Each row below holds a small network's activations on one input, seen along a few directions.
Each table varies a few parts of the input and shows all the possible inputs, shuffled.
A made-up example of a description, with smaller parts first: one of 8 places around a ring, together with either a single point or (one of 2 separate values, together with one of 4 places along a line) or one of 9 places around a ring.
Shared parts are said once, and a part with two or three values counts as separate values.

Other details of the inputs shift rows strongly along two fixed directions, in all tables alike. That doesn't count.

A family of inputs:
row 1: [ 19  33 -11  25  16 -27 -18   4  13 -38   1 -21]
row 2: [-37 -40 -10 -20 -29   8  -8 -33  18  -9  21   0]
row 3: [ 58  55   8 -14  51   7  35  84 -26  52 -46  30]
row 4: [-19 -45  18   8 -36 -19   4 -51  -9  15 -10  -7]
row 5: [ 13  22 -13  24   7 -33 -10  19  16 -44   4 -10]
row 6: [ -9  16  19 -50  24  63  59  29  10  29 -17  35]
row 7: [-33 -27   2 -21 -21   3  -1 -46   5 -23  16  -2]
row 8: [-18  21  32  -2  35  75  41  45  -3  45   4  21]
row 9: [ 18  18 -43 -10   3 -38  -4  12  19 -13  -1 -19]
row 10: [  5  32  13 -44  50  88  40  51 -19  46  -7  33]
row 11: [-25 -15   5 -20 -11   9  -9 -61   3 -16  14 -12]
row 12: [ 21  25 -29 -16   7 -40  -5   5  11 -38  -4  -7]
row 13: [ 35  40 -37 -17 -27 -21 -17  16  11 -17  14 -10]
row 14: [-34 -12  -7 -13 -12   0   0 -59   3   8  19 -14]
row 15: [-37 -27 -13 -12 -17   9 -16 -39   1  11  30 -11]
row 16: [ 11  20 -24  30   4 -34  -4  20  25 -21   3 -24]
row 17: [-33 -23  -7 -16 -22  -1  10 -52  15  -1  11 -17]
row 18: [ 41  10  -5   9   3 -49 -25  -1 -16 -14 -25  -7]
row 19: [-37  -2  27  11   8  48  21  -6   2  26  17   4]
row 20: [-42 -31   8  25 -24   9   1 -31  19  -6  23 -19]
row 21: [-21 -61  14   4 -41 -11 -15 -30  -5   6  -1  10]
row 22: [ 38  -5 -11  10  -2 -40 -41  19 -18 -11 -15  -4]
row 23: [ -8 -25  32  -3   1  38   6 -15 -36  39  -8  20]
row 24: [-22   3  12 -27  15  49  23 -34 -11  20   8   7]
row 25: [-21 -59  11   9 -40 -10 -12 -30 -11  19   0  -4]
row 26: [-24  -6   7 -26  12  55  12 -21 -13  22  15   9]
row 27: [-35 -17  -9 -13 -14   3  -6 -52   3   9  23 -13]
row 28: [ 10   9 -25  26   0 -29 -16  34  30 -31   9  -8]
row 29: [-19  12  33   2 -32  60  23  -4   7  13  22   8]
row 30: [ 33  -7  -9   9  -9 -52 -23  20 -14 -19 -19   5]
row 31: [-31  -6   8 -29   6  44  19 -16  -4  33  13   7]
row 32: [-40 -23  14  20 -23   2   9 -45  27 -20  15  -8]
row 33: [-12 -33  18  14 -20  -7 -15 -62 -28  13  -1  -3]
row 34: [-10  13  14 -45  24  66  55  36   3  42 -12  22]
row 35: [-27 -25   0 -20 -14  15 -19 -47   1 -14  20 -10]
row 36: [-13 -30  34  -8 -13  23  30 -10 -15  41 -21  14]
row 37: [ 17  26 -26  36  18 -19 -27  15   4 -22  16 -19]
row 38: [ 16  18 -17  26  12 -18 -34  25  11 -34  11 -18]
row 39: [ 49  18 -13   7 -41 -40 -24  18 -12  -1  -7  -1]
row 40: [ 18  36 -22  35  21 -25 -17   2   6 -24   9 -21]
row 41: [ 17  23 -15  26  14 -21 -28  18  12 -35   8 -19]
row 42: [ 11  31 -23  32  14 -33 -14  13  14 -12  11 -22]
row 43: [-41 -11  12  27 -12   4   1 -52  10   1  24 -19]
row 44: [ 37  59   9  -5  55  35  36 110   5  -1 -20  29]
row 45: [-29 -30  -2 -19 -15  18 -25 -40   0 -13  23  -9]
row 46: [-15 -25  33  -6  -5  27  14 -11 -27  50 -10  18]
row 47: [ 34   0 -13   9 -11 -60  -8   7   3 -11 -28   2]
row 48: [ 44  17  -3   3  26   1  -8  49 -32  26 -21  17]
row 49: [ 26  26 -31 -15  15 -28 -23   4   7 -29   1 -15]
row 50: [-20 -54  14   9 -38 -13  -7 -37 -10  18  -3  -5]
row 51: [ 33  -5 -15   9 -12 -57 -14  14   2 -10 -24   3]
row 52: [ 16  21 -28  36  17 -16 -33  22   3 -21  19 -17]
row 53: [ 32 -12 -11   9 -10 -49 -28  27 -15 -18 -15   6]
row 54: [-14 -46  25   5 -27  -3 -26 -46 -22   2  -2  -1]
row 55: [ 17  31 -24  36  19 -22 -22   9   5 -23  12 -20]
row 56: [ 38  73   4  -1  57  25  59  90  15  19 -31  12]
row 57: [-18 -48  27   3 -34 -15  -8 -44 -18  -7  -6   8]
row 58: [ 10  10 -28  31   1 -28 -14  34  23 -18  10 -22]
row 59: [ 17  11 -42 -15   0 -35 -12  18  24 -24   1  -5]
row 60: [ 25  29 -43  -5  19 -26 -22   1  -1 -16   8 -15]
row 61: [ 14   7  53 -26  26  57  36  25 -32  42 -37  35]
row 62: [ 16   8 -47  -9   0 -32 -15  25  17 -11   6 -17]
row 63: [ -7 -20  34  -3   2  35  12 -22 -35  38 -12  18]
row 64: [ 24  39 -19 -32  25  -3  29  36  20  -3 -20  13]
row 65: [-41 -28  12  20 -25   5   4 -38  26 -19  18  -7]
row 66: [-35 -11  37   3   2  48  26   1   5  -5  10  15]
row 67: [ 35   4  -5   8  -6 -59 -12   7 -12 -22 -26   2]
row 68: [ 33  13 -16  16   1 -59 -17   1 -15  10 -19  -9]
row 69: [ 24  47   6   9  38  15   9  44   6 -13 -10   0]
row 70: [-42 -33  10  20 -26   8  -2 -31  25 -18  22  -5]
row 71: [-16 -30  31  -5  -6  30   9  -4 -28  51  -6  19]
row 72: [-34 -32   0 -21 -22   6  -6 -39   5 -22  19   0]
row 73: [-13  28  49 -11  32  66  62  32   2  10 -14  30]
row 74: [  6  -8  42 -27  12  49  48  41 -14  47 -36  46]
row 75: [ 18  10 -36 -15   3 -31 -21  25   9 -34   6  -3]
Description of these inputs: one of 3 separate values, together with either a single point or (one of 4 places along a line, together with one of 6 places around a ring).
The inputs of row 11 and row 18 match in every part but the choice among 3 separate values. If row 24 is changed in the same way as row 11 into row 18, which row does it become?
> row 33
The inputs of row 66 and row 72 match in every part but the choice among 3 separate values. If row 42 is changed in the same way as row 66 into row 72, which row does it become?
> row 27
Change only the choice among 3 separate values in row 68. List by row number the other rows that result.
> row 14, row 43
Start at row 38 and move only the place on the line of 4, one step at a time. The first step leads to row 41. Which rows follow, in order?
> row 69, row 1
Change only the place on the ring of 6 in row 8. List by row number the other rows that result.
> row 28, row 38, row 44, row 52, row 58

A family of inputs:
row 76: [-20   0  17   3  -1  28  17 -15  14  -9   6   1]
row 77: [  8  14  31 -47  32  60  50  33 -24  55 -31  41]
row 78: [ 55  54   7   1  39  -5  28  64 -17  20 -41  19]
row 79: [-60 -43  33 -14 -27  65   4 -61  -2   6  29   1]
row 80: [-13 -16  36 -15  10  49  26  -9 -32  46 -11  26]
row 81: [-13 -36   8  18 -38 -30 -19 -48   3 -20   1 -11]
row 82: [  5  23 -22  -9  14   8  12  38  16   3   6   3]
row 83: [ 24   7 -10 -13  -5  -8   2  37  -3  11 -10  10]
row 84: [ 21  37  41 -40  37  55  67  49 -15  48 -45  42]
row 85: [-32 -49  37 -16 -30  43   2 -44 -18  18   6  13]
row 86: [ -51  -75   22   12  -59   -1  -37 -106  -25    3   28  -15]
row 87: [ 27   1 -22  20   1 -56 -28  -3 -12  -7 -11 -16]
row 88: [-15 -19 -27  25 -30 -38 -54 -62   0 -32  38 -37]
row 89: [  3  -4  29   5  14  22  19  28 -13  27 -19  16]
row 90: [ 12  19 -42  -4   8 -36 -25  -7  11 -21  11 -17]
row 91: [  8  18 -31  18 -11 -39  -6   9  32 -31  12 -19]
row 92: [-36  -6  28 -38   2  70  28 -28  -6  26  13  14]
row 93: [-22  -1   5 -19   9  23  16 -22   7   7   7  -3]
row 94: [-12  25  40 -10  44  79  53  50  -2  37 -10  25]
row 95: [ 42  17 -13  17   4 -35 -28  40 -11  -6 -10  -1]
row 96: [  7  21 -25   6  -3 -38 -12 -19  19 -30   8 -20]
row 97: [ 17  31 -12  33  12 -25  -8  26  17 -25   4 -13]
row 98: [  1  -5  27 -27   9  21  29  26  -4  -7 -22  30]
row 99: [-14 -50 -33  18 -52 -63 -46 -46   9 -22  20 -22]
row 100: [ 22  29 -31  12  23 -22 -18  13  -1 -10   8 -13]
row 101: [ 25  42 -10  -9  42  17  20  56  10   0 -15   4]
row 102: [  6   5 -33  11   1 -27 -30  -4  13 -29  15 -18]
row 103: [ 16 -13 -17  28 -10 -47 -39   3  -7 -11   1  -9]
row 104: [-62 -39  34   8 -13  57   6 -45  -1  15  29   4]
row 105: [  6  11 -27  22   8 -35 -24 -13   5 -19  13 -26]
row 106: [-17  -7 -17  -2 -22   1 -12 -11  16 -12  24 -12]
row 107: [ 20  29 -24  -7  20 -26  -3  36  22 -52  -1   1]
row 108: [-22 -25  36 -38 -12  50  22 -30 -24  36  -6  21]
row 109: [ 21   0 -22  17 -24 -57 -11   9  15 -19  -8 -10]
row 110: [ 12  22 -35   5   9 -25   0  32  26 -15   5 -15]
row 111: [ 45  36 -10 -16  31  -5  31  85   3  24 -34  19]
row 112: [-36 -57  25   0 -29  12  -4 -53  -7   7   2  -1]
row 113: [ 38  19 -26  -9  13 -49  -9  21  -4  -2 -24  -6]
row 114: [-11  11  20   0  13  48  10  17  -3  11  11   8]
row 115: [-51 -68  37  -9 -34  39   1 -65 -15  19  10  12]
row 116: [ 16  27 -23  28   6 -39 -17  -7   9 -28   8 -23]
row 117: [ 31  14  -2  32   0 -42 -12  26   0 -12 -17  -2]
What is each input in this table made of?
> one of 2 separate values, together with either a single point or (one of 4 places along a line, together with one of 5 separate values)
The inputs of row 85 and row 79 match in every part but the choice among 2 separate values. If row 99 is changed in the same way as row 85 into row 79, which row does it become?
> row 82
The inputs of row 116 and row 78 match in every part but the choice among 2 separate values. If row 93 is changed in the same way as row 116 into row 78, which row does it become?
> row 113
Change only the choice among 2 separate values in row 106. List by row number the other rows that result.
> row 83
Start at row 114 and move only the place on the line of 4, one step at a time. The first step leads to row 104. Which rows follow, in order?
> row 94, row 97
Change only the choice among 5 separate values in row 112. List by row number the other rows that result.
> row 87, row 89, row 111, row 113

A family of inputs:
row 118: [-30   6  29 -12  13  50  32 -30  -2  15   6   5]
row 119: [-32 -12  -6 -20 -10  19  -1 -44   8  -6  22 -10]
row 120: [  1   3 -10  35  -8 -40 -15  -9  19 -35   5 -20]
row 121: [-17  -8  36 -18   6  37  26 -33 -21  31 -10  13]
row 122: [-8  0  1 11  1 19  0 20  8  0 13  0]
row 123: [  8   1   8   3   9   7  -6  -5 -22  18  -4   3]
row 124: [ 19  -4 -29   8  -6 -39 -42 -11 -12  -8   6 -16]
row 125: [ 60  52  -3 -19  37 -16  33  80  -3   7 -47  24]
row 126: [ 16 -12  -8  37 -16 -48 -34  -3  -7 -13  -2 -13]
row 127: [-32 -13  19 -29  -6  47  37  -5  16   9   4  16]
row 128: [ 17 -15 -18  20 -18 -40 -36   7  -5  -9   3 -11]
row 129: [  3  -2 -38   7 -13 -36 -28   9  22 -29  18 -17]
row 130: [ -9 -22 -13 -19 -18 -14 -17 -43  -9   0   6  -8]
row 131: [  5  -7  24  12  -2  -5  12   1  -7   7 -20   8]
row 132: [ 57  42 -19 -24  35  -5  16  95  -6  19 -32  24]
row 133: [  2   7 -33  13  -1 -24 -36 -12   7 -23  24 -24]
row 134: [-6 15  1  8 17 20 -1 -2 -3  2 12 -5]
row 135: [-19 -27  25 -34 -15  34  31  -9  -4  25 -12  25]
row 136: [ -3  17  14 -11  11  16  33  18  16  -6 -11  10]
row 137: [-34 -23  21  30 -16  17  -4 -25   5  -5  19  -6]
The inputs of row 136 and row 125 match in every part but one. If row 127 is changed in the same way as row 136 into row 125, which row does it become?
> row 135
What is each input in this table made of?
> one of 2 separate values, together with either one of 4 places along a line or one of 6 places around a ring
Change only the choice among 2 separate values in row 126. List by row number the other rows that result.
> row 137
Change only the choice among 2 separate values in row 119. List by row number the other rows that result.
> row 130
